Each row below holds a small network's activations on one input, seen along a few directions.
Each table varies a few parts of the input and shows all the possible inputs, shuffled.
Descriptions start from the smaller parts, as in this example, which fits no table here: line(6) and (point or ring(9) or (values(3) and ring(8))).
Shared parts are said once, and a part with two or three values counts as separate values.

Other details of the inputs shift rows strongly along three fixed directions, in all tables alike. That doesn't count.

A family of inputs:
x1: [  7  13 -13  40 -24   9 -33  14  33  30   5]
x2: [ 41 -28   3  28 -24  14  30  -2  17  40  80]
x3: [-26  25  14  31  -1  24   1  62  37  16   0]
x4: [-35   5 -18 -17  10 -14 -22 -34 -16 -48 -19]
x5: [  2  13 -11  21 -27  27 -17  27  -2  39  -5]
x6: [-44  -2  25  33 -30  10  10  25  17  -8 -42]
x7: [-13  -2  -3  12  -9  13 -23  20  55  54  -3]
x8: [-14  21 -12  28 -39  16 -13   7 -26  34 -36]
x9: [ 53 -42  36  52 -39   0  18 -16  -9  17  38]
x10: [-11   9  -1  11 -41  14 -11   0 -33  17 -31]
x11: [-30  -6  -9 -43  21 -23 -18  -1  -6  -9 -44]
x12: [ 50  -8  -7 -44  65  11  23   1 -10 -45  77]
x13: [ 54 -43  18 -20  34  -6  28  25  10  28  57]
x14: [-51  -3  21  43 -27  21  -2  29  22  -4 -47]
x15: [ 54 -12  -1 -21  56 -15  17 -23  10 -60  72]
x16: [ 14 -14  52  42 -25  17  50  46  10  25  38]
x17: [ -2  22 -29 -38  63  21 -18  51  30  28   3]
x18: [  5   5 -20  -5  22  46 -15  70  55  84  34]
x19: [-37  20 -22 -35   3   4 -11 -28 -25 -36 -24]
x20: [-36  10  -7 -47  15  -8   0  -1 -27   1 -60]
x21: [  6  37   1   0  62  21  -4  86  56 -10  37]
x22: [ 38 -40  29 -35  13   2  45   6 -26  21  30]
x23: [-36 -24   8   0 -30  -4  -7  -2  -2  36 -42]
x24: [ 58 -15  18   2   1   0  34   1 -51  -2  29]
x25: [-11   5  -4  22  -9   6 -13  17  53  60  -7]
x26: [-15  12   3  43   1  37   0  71  67  26   7]
x27: [  0  15 -26  33 -34  10 -30  34  25  56   3]
x28: [ 36 -41  36 -26  13  -2  54  -4 -40  18  18]
x29: [ -5  45 -48   7  -6  41  -6  32  47  61  47]
x30: [-41  15 -11   6 -47  16   7 -33 -26  15 -21]
x31: [-27  -6   3 -34  22 -23 -21 -20   5 -30 -48]
x32: [ 19  40 -33   3  35 -17 -38  14  28 -21   3]
x33: [ 11  18 -33  39 -17  21 -36  53  41  64  24]
x34: [-11  18 -14 -18  11   0 -27  -1 -42 -33 -42]
x35: [ 46 -28  27 -41  63 -39  30 -19  -7 -46  21]
x36: [ -4  19 -16 -22   9  -5 -20   2 -40 -29 -32]
x37: [-14  22 -13  20 -40  13  -9   8 -29  31 -36]
x38: [ 16 -51  47  13 -45 -12  37 -25  -6  38   6]
x39: [ -7  38 -43  13  -7  44  -8  30  44  59  44]
x40: [ 12 -44  46  -4 -47  -4  63 -22 -51  49  -6]
x41: [-14  32 -24 -11  16   1 -30   7 -36 -24 -45]
x42: [-14   8 -12 -16  22 -16 -20 -45  -1 -68  -6]
x43: [ -4   1 -10 -28  48  -5 -30  14  41  -8  -9]
x44: [-40  10 -15   9 -40  31 -11 -14  -3  22 -10]
x45: [ 39  -5   0  19   0  -6  27 -24  21  -1  64]
x46: [-14  17 -25  49 -22  21 -20  -9  53  31  24]
x47: [-24 -18   0 -39  28 -22 -17  -7 -17 -22 -44]
x48: [ 10 -60  47   1 -51 -19  44 -23 -33  40  -3]
x49: [ -7  38 -47 -21  48  28 -18  18  25  -8  31]
x50: [-12   5 -13  28 -42  -3 -25   4  -8  27 -24]
x51: [ 33 -45  53  52 -70 -31  40 -60 -59  -6 -12]
x52: [ 18 -50  41  32 -50  -9  38 -71 -31 -19  23]
x53: [ 27  36 -31  13  40  -6 -40  21  35 -12  15]
x54: [-17  19 -37 -24  25  -6 -24  -6  19 -25  15]
x55: [ 61   0 -13 -46  73  14  23  11   3 -35  92]
x56: [-12   7 -12 -33  40 -10 -29  10  42  -6 -14]
x57: [ 25 -16  51  46  -8  27  46  54  18  24  52]
x58: [  4  24 -22  14 -29  26 -18  36  10  51   2]
x59: [ 12 -73  55   2 -48 -21  48 -36 -52  26 -10]
x60: [-11  15 -35  25 -15  31 -26  20  55  47  40]
x61: [  0  18 -33   0  27  -3 -49  24   5 -14 -11]
x62: [-11  34 -22 -21   8  -8 -18  -2 -43 -26 -42]
x63: [ 16 -62  52  18 -34  -8  33 -30 -13  24   2]
x64: [-54  26  28 -12   2 -21  11  11 -25 -59 -61]
x65: [-30 -16  20 -32  19 -43  -2 -50 -30 -55 -72]
x66: [-31   9  -6 -47  19  -8  -1  -1 -26   0 -51]
x67: [-21   9 -10 -25   8 -31  -8 -60 -15 -73 -20]
x68: [ 64 -14  14 -17  44 -34   6 -21 -22 -69  33]
x69: [ 44  -9  -5 -12  14  24  29   6   7  15  84]
x70: [-37   8  -3 -54   6  -5  -5   2 -19   2 -52]
x71: [ 15 -70  66  25 -44 -25  54 -56 -41  11 -14]
x72: [-38  27 -25 -41   1   2  -9 -27 -21 -33 -22]
x73: [-60   8  45  20 -46  -9  23   2 -30 -22 -60]
x74: [ 27  43 -47 -19  49  28 -37  65  30  14  33]
x75: [-11   1  -5  31 -44  -5 -23  -1 -16  25 -25]
x76: [-36   5 -16  15 -42   6 -13 -25   3  15  -7]
x77: [ 36 -38  26 -33  16   5  39  14 -21  24  30]
x78: [-43   8  17  -1  18  -2  -1  19   6 -62 -54]
x79: [-38  36 -34 -32  10   1  -8 -23 -17 -29 -20]
x80: [ 65 -23  23  -7  51 -44  14 -34 -44 -87  18]
x81: [ 11 -38  42  -5 -46  -1  60 -12 -42  57  -3]
x82: [-16   9  -4  46 -47   4 -37 -11  12  19 -29]
x83: [ 52  -8  -1 -17  54 -11  13 -22  13 -56  73]
x84: [-24  23 -25   4  15 -13 -21 -37  15 -43  -9]
x85: [ -7  20 -23  39 -20  14 -12 -11  50  26  29]
x86: [-29  15 -27 -29   8 -20 -16 -29  -7 -41 -11]
x87: [  5  43 -36 -19  22   5 -24  30  -8  -1 -11]
x88: [-50   3  24  35 -38  12  10  25  20  -1 -47]
x89: [52 -9 -5 -2 22 26 40  8  4 15 88]
x90: [ -4  22 -29 -17  33  -9 -24 -20  31 -43  19]
x91: [-27   2   7 -30  16 -36  -8 -30  -2 -27 -55]
x92: [-37 -18  15 -11 -37  11   7  -3 -19  44 -47]
x93: [-25  16 -17  36 -39   0  -7 -34  28  11   1]
x94: [-15  21 -22  -8  22 -25 -14 -44   2 -57  -8]
x95: [ -4 -39  58  52 -44  16  46  17   0   2  -2]
x96: [ 68 -16  13  30   4 -17  17  -7   1  -1  51]
x97: [ 59 -10  11 -12  43 -28  -2 -15 -16 -63  30]
x98: [ 85  -7   4  -4  71 -28   6   0  -5 -58  58]
x99: [-16   3   5  34 -59 -14 -23 -27  -7   9 -40]
x100: [-30  -7  12  18 -29  -5  -8 -12  23  39 -39]
x101: [ -6   9 -19  -5  12 -19 -37  -1 -23 -31 -30]
x102: [-12   6 -10 -54  39   6 -11  22  -2   2 -18]
Each input here is: line(6) and (values(2) or (values(3) and line(5))).
The inputs of x44 and x12 match in every part but the line(6) part. If x41 is changed in the same way as x44 into x12, which row does it become? -> x8
The inputs of x52 and x67 match in every part but the line(6) part. If x47 is changed in the same way as x52 into x67, which row does it become? -> x48
Change only the values(3) part in x43. List by row number the other rows that result. -> x42, x82
Change only the values(2) part in x57. List by row number the other rows that result. -> x14
Change only the line(6) part in x97. List by row number the other rows that result. -> x1, x9, x68, x82, x99
Change only the values(2) part in x26. List by row number the other rows that result. -> x16
Change only the line(5) part in x56. List by row number the other rows that result. -> x11, x22, x35, x40

A family of inputs:
x103: [-20 -21  11  10 -59  12   5  -8 -11  70 -29]
x104: [-10  -5  14  45 -77   7   3 -20 -13  29  -2]
x105: [ 21 -59  60  36 -43  19  42   3   3  14  18]
x106: [-47   6  -7  25 -43  -4 -34 -42 -18 -14 -54]
x107: [-10 -18   9  56 -64   5   6 -47  -1  36 -10]
x108: [-48  14 -28 -12  17   3 -19  22  58  -6  -2]
x109: [ 15 -17   8  -2 -20  26  31   1 -18  32  25]
x110: [ 4 31 -9  8 18 36  1 44 46 43 32]
x111: [  5  -7  15 -55  73 -43  -2  -5 -19 -60 -15]
x112: [ 24 -43  39  -6 -25 -16  46 -25 -74 -17 -19]
x113: [ 11 -12  24  37 -17   3  21  32   5  30   4]
x114: [-71  19 -21   4 -30   0 -37   7 -25   3 -90]
x115: [-27  43 -16 -15  29  18 -14  24  25   2 -13]
x116: [ -8  19 -29   6  15  -9 -23 -24  21 -14  -8]
x117: [ 48  -9  18 -40  64 -13  18  19   9 -14  34]
x118: [ 34 -30  31  39 -58   0  30 -20 -23  20  42]
x119: [ 13  19 -16  25 -18  10 -13  19  31  29  38]
x120: [ 22 -47  45  15 -39 -26  30 -63 -69 -45   4]
x121: [ -8  37 -32  -1  14  -9 -22  -4  24 -11  -1]
x122: [ 56 -12   2 -30  54   1  24  29 -21 -25  33]
x123: [ 24 -48  42  19 -35 -20  30 -66 -60 -39   5]
x124: [ -7  18 -19   4   3   3 -36  -5   6 -24  -1]
x125: [-11  -6  28  44 -57   9  18  12  -7  44 -32]
x126: [ 22 -24   3   4  24  10  30  34  59  18  81]
x127: [-20  34 -21 -31  24  19 -14  15  15  -4 -10]
x128: [-12  21 -17   2  -2  -1 -36  -3   0 -24  -3]
x129: [  8  -4  14   3 -25 -28  17 -40 -32 -29   0]
x130: [-23  29 -33 -33  30  19 -19  17   3   1 -10]
x131: [ 37 -17  19 -32  66 -21  15  20   7 -19  35]
x132: [ 28   7  -3 -41  43 -39  10 -29 -32 -86  10]
x133: [-22  26 -11   6  27  -8 -21  42  19  -5 -27]
x134: [-16  -5  12 -17 -12 -30 -10 -52 -61 -76 -36]
x135: [  7  -8  15 -54  70 -39   1  -4 -19 -60 -13]
x136: [ 34 -34  42  27 -44   8  48   6 -23  37  15]
x137: [ -9 -21  20  49 -78  10  -1 -32 -20  22  -8]
x138: [-82  28  -4   5 -27   3 -19  -9  -9  -3 -74]
x139: [54  3 -3 22  2  7 19 19 30 27 80]
x140: [ -4  11 -18   5   9   3 -32 -14   6 -26  -2]
x141: [ 55 -18   3  -3  46 -11   9 -22  -3 -40  53]
x142: [-36 -19   8  25 -69  23  17 -12 -30  49 -18]
x143: [ 64 -14  -8  28  27  17   4   9  37  19  83]
x144: [ 23  -4   4 -34  35 -28  -6 -28 -43 -92   8]
x145: [-11  34 -22 -19  25  10 -27  39  21  -4 -28]
x146: [ 13 -17  12 -17   0  -6  19  -3 -48 -22 -26]
x147: [-17  21  -6   8  22  -6 -14  39  15  -5 -26]
x148: [-25  34 -19 -25  35   1 -39  32  44  22 -28]
x149: [ -9  31 -24  -3   0  -5 -25   2  10 -17   0]
x150: [-12  19 -35 -44  38   9 -35  28  23  15 -17]
x151: [-32  23 -36 -26  30  14 -21  20   2  -3  -8]
x152: [ 12  -9  13   2 -20 -29  23 -48 -32 -32  -3]
x153: [ 17  16 -21 -18  24  26 -21  51  62  59  27]
x154: [ -7  14 -28   7  15  -2 -27 -22  20 -15  -4]
x155: [ 52 -18   0 -28  66 -10  20  35 -21 -34  41]
x156: [  6  19 -29 -11  19  38  -3  38  25  38  32]
x157: [ 28   1  -5 -56  70 -20   8   9 -41 -69 -10]
x158: [ 11  -9 -10 -66  76 -20  13 -10 -48 -75  12]
x159: [ -9  30 -33   2  15  -9 -21 -12  24 -11  -3]
x160: [-44  13 -27 -14  18   3 -18  24  58  -8  -1]
x161: [ 64  -8  13 -10  45  16  18  50  48  44  69]
x162: [-27  19 -41 -38  42   1 -45  33  25  15 -17]
x163: [-16 -11  30  -6   1 -12  29 -20 -36 -28 -12]
x164: [ 14  -3  24  30 -18   9  22  27   5  34   1]
x165: [ 20 -59  60  36 -40  18  42   3   3  14  19]
x166: [ -4  12 -31  -5  19  31  -7  41  23  36  35]
x167: [-28   0 -13  -7 -31  14 -18   7   7  55 -34]
x168: [-18  34 -23 -33  27  19 -15  18  18  -6  -9]
x169: [ 11  19 -22 -16  24  24 -22  49  61  60  25]
x170: [-41   4  -6  20 -40  -3 -31 -42 -20 -22 -52]
x171: [-44  21  -6   7 -42  26  -3   0   7  40 -29]
x172: [-15   3   8 -20  -9 -32  -7 -47 -54 -74 -35]
x173: [-65   8 -25 -28 -12  -9 -43  -5 -11  10 -76]
x174: [56  0 -1 22  1 10 15 25 26 25 83]
x175: [ -9  34 -30   0  12 -12 -22  -7  21 -12  -4]
x176: [ 59 -12  -8  28  15  10  17  -2  37  26  73]
x177: [-32  -8  21  21 -72  21  23 -20 -19  50 -24]
x178: [ 15  10  13 -55  74 -19  21 -10 -30 -73   2]
x179: [ 32 -47  44   3 -41  -1  42 -14 -16  53  21]
x180: [ 12  22 -11  -1  25  23 -17  54  65  62  24]
x181: [65 -4  6  3 31 22 23 58 30 31 64]
x182: [ 26 -47  34  19 -28 -25  38 -74 -49 -32   5]
x183: [ 19   8  13 -56  72 -16  23  -9 -30 -77   1]
x184: [ 34 -29  21  43 -48  -5  42 -37  -8  29  37]
x185: [-37  13  -8  -3  25  20 -37  36  50 -19 -29]
x186: [-35  23   2  37 -40  14 -13  28  18  49 -47]
x187: [-10  29  -7   2  21   4 -14  38  18   1 -27]
x188: [-86  32  -5   6 -24   1 -21  -9  -8  -3 -74]
x189: [ 10 -11  17   0 -26 -19   9 -34 -40 -40  -1]
x190: [  8  -4  13   3 -26 -26  18 -39 -32 -29  -1]
x191: [ 23 -50  53  23 -34  -7  43  -3 -11  44  20]
x192: [ 50 -11   8 -11  30 -10   5  -4 -17 -47  55]
x193: [-42  -4 -17   0 -32  10 -27  12   8  58 -36]
x194: [ 14 -38  34 -14 -26   0  56 -38 -69 -10   3]
x195: [ 23 -38  48  -8 -22 -22  46 -25 -62 -25 -19]
x196: [-11  28 -32   3  13 -12 -22 -16  22 -11  -7]
x197: [62 -9 -2 25 16 19  1 26 30 16 88]
x198: [ 23 -19   4  44 -26   6  10 -28  12  29  31]
x199: [-42  16 -19  20 -31 -12 -21 -48   0  -6 -51]
x200: [ -6  25 -31  -1  14 -10 -18 -16  19 -17  -6]
x201: [ 17   8 -25  29  -1  12 -10  -4  44  29  31]
x202: [59 -3 -1 19  2 10 16 24 25 20 83]
x203: [-42 -30  17  31 -64   3  25 -11  27  38  -3]
x204: [ -5 -11  25  27 -19  11  29   7   0  33  20]
x205: [ 27 -21   7  42 -23   9   6 -22   9  24  36]
x206: [  3 -37  40  27 -30  24  18  15  18  10   2]
x207: [-18  21 -36 -44  37   6 -40  27  22  18 -20]
x208: [ -6 -19  11 -12   3 -35   1 -75 -57 -80 -38]
x209: [-71   8 -24 -27 -14 -13 -45  -9 -15  11 -81]
x210: [-17  26 -25 -40  32   6 -35  25  34  15 -21]
x211: [ 21  -7  -8 -55  79 -32   0  13 -46 -78  -8]
x212: [-40  19   0  45 -36   9 -14  38  21  45 -42]
x213: [-69  18 -22   2 -28   0 -36   9 -23   1 -89]
x214: [-23  16 -10  39 -58   1  -6 -20  13  37 -14]
The inputs of x133 and x113 match in every part but one. If x129 is changed in the same way as x133 into x113, which row does it become? -> x132
The inputs of x148 and x161 match in every part but one. If x158 is changed in the same way as x148 into x161, which row does it become? -> x142
The inputs of x176 and x201 match in every part but one. If x135 is changed in the same way as x176 into x201, which row does it become? -> x191
Describe the family of inputs behind these rows. -> line(4) and (values(2) or ring(11) or (values(3) and line(5)))
Change only the line(5) part in x166. List by row number the other rows that result. -> x110, x127, x156, x163
Change only the line(5) part in x115. List by row number the other rows that result. -> x151, x171, x188, x194
Start at x120 and move only the ring(11) part, one step at a time. The first step leads to x106. Which rows follow, in order? -> x205, x198, x116, x196, x175, x129, x119, x118, x128
Change only the ring(11) part in x143. List by row number the other rows that result. -> x124, x134, x140, x149, x154, x172, x176, x184, x190, x214
Change only the values(3) part in x171. List by row number the other rows that result. -> x136, x169
Change only the values(3) part in x122. List by row number the other rows that result. -> x156, x167
